Each row below is a small network's average activation on inputs in which a field has the value named, seen along a few directions.
Values that are neighbours, or in one group, have similar rows; names and order tell nothing.
In the rows, 500 means zero.
Strong random noise was added to every row along 3 fixed directions; ignore it. To show where, here is one row again and again, with new noise each time:
[537 338 588 503 409 400 551 557 381 318 458 480 642 514 485]
[579 770 363 618 548 507 595 514 574 595 417 416 249 502 433]
[497 385 501 448 427 677 440 677 481 656 395 433 588 489 290]
[492 773 280 535 586 710 292 455 557 924 399 521 248 454 241]
[514 657 396 566 555 405 344 296 403 554 477 616 368 474 440]


Field Z:
z5: [600 593 548 590 533 343 712 370 659 360 633 475 466 535 683]
z4: [591 817 180 660 578 352 793 426 686 507 505 437  89 453 706]
z7: [452 257 484 481 464 455 406 564 390 474 510 494 626 366 525]
z6: [394 594 448 372 491 623 331 287 524 562 576 619 499 508 498]
z3: [398 428 515 344 449 763 416 733 707 692 486 457 611 553 497]
z2: [453 305 409 477 507 532 369 446 424 587 429 587 626 485 335]
z11: [465 885 508 716 589 449 529 263 615 540 502 576 250 493 725]
z1: [511 403 652 456 572 485 468 486 412 498 468 531 589 395 437]
z10: [404 415 632 421 458 637 479 659 433 555 522 470 551 482 435]
z9: [487 545 397 455 677 489  83 299 360 701 490 752 466 430 339]
z8: [450 393 608 305 446 716 417 637 527 586 672 404 640 724 429]
Z is arranged as a line.
A walk along Z starts at z8 and steps to its neighbour z6. Put z5, z4, z10, z9 in the order it reaches them.
> z5, z10, z9, z4
What is the length, in steps, of the shortest route from z3 to z7?
> 7

Field T:
t7: [421 423 761 497 503 489 463 560 547 358 549 486 646 621 742]
t5: [532 526 593 498 454 343 575 468 248 185 498 542 545 655 517]
t4: [496 301 684 366 582 541 265 529 359 588 538 521 710 482 245]
t1: [458 435 361 434 508 434 665 666 554 458 405 438 444 459 606]
t3: [620 387 397 543 349 335 622 604 607 335 524 431 615 545 576]
t2: [512 711 295 456 554 703 610 522 776 811 546 439 301 562 455]
t6: [593 344 484 468 453 749 586 709 573 500 327 302 608 552 325]
t10: [426 422 421 494 525 707 388 594 438 869 528 462 423 366 316]
t9: [469 659 598 525 394 418 710 417 536 218 638 431 437 527 711]
t8: [568 657 531 730 550 369 573 376 527 508 370 619 362 296 550]
T is arranged as a star with 3 arms.
Name the neighbours of t3, in listed order.
> t1, t2, t6
Name the neighbours of t7, in listed order.
> t9
Name the neighbours of t4, in listed order.
> t5

Field D:
d9: [553 624 244 440 633 654 366 600 528 858 403 458 342 553 183]
d3: [529 350 615 612 528 343 656 551 436 318 508 430 527 442 668]
d7: [477 770 433 507 601 320 413 273 653 437 597 574 360 540 677]
d10: [384 258 788 400 434 582 340 581 205 405 455 568 763 524 375]
d5: [457 511 444 473 456 577 557 548 594 532 506 500 471 543 661]
d2: [500 297 434 439 422 567 542 500 485 520 468 516 600 395 442]
d1: [512 616 392 615 443 379 659 562 560 539 550 464 341 400 586]
d8: [515 435 715 505 507 544 532 606 549 512 460 476 623 469 439]
d6: [593 415 513 558 424 371 568 478 456 230 396 502 609 509 529]
d4: [466 557 509 409 499 610 351 310 456 531 674 539 516 629 467]
D is arranged as a star with 3 arms.
Name the neighbours of d6, in listed order.
> d9, d2
Name the neighbours of d4, in listed order.
> d7
Name the neighbours of d8, in listed order.
> d3, d10
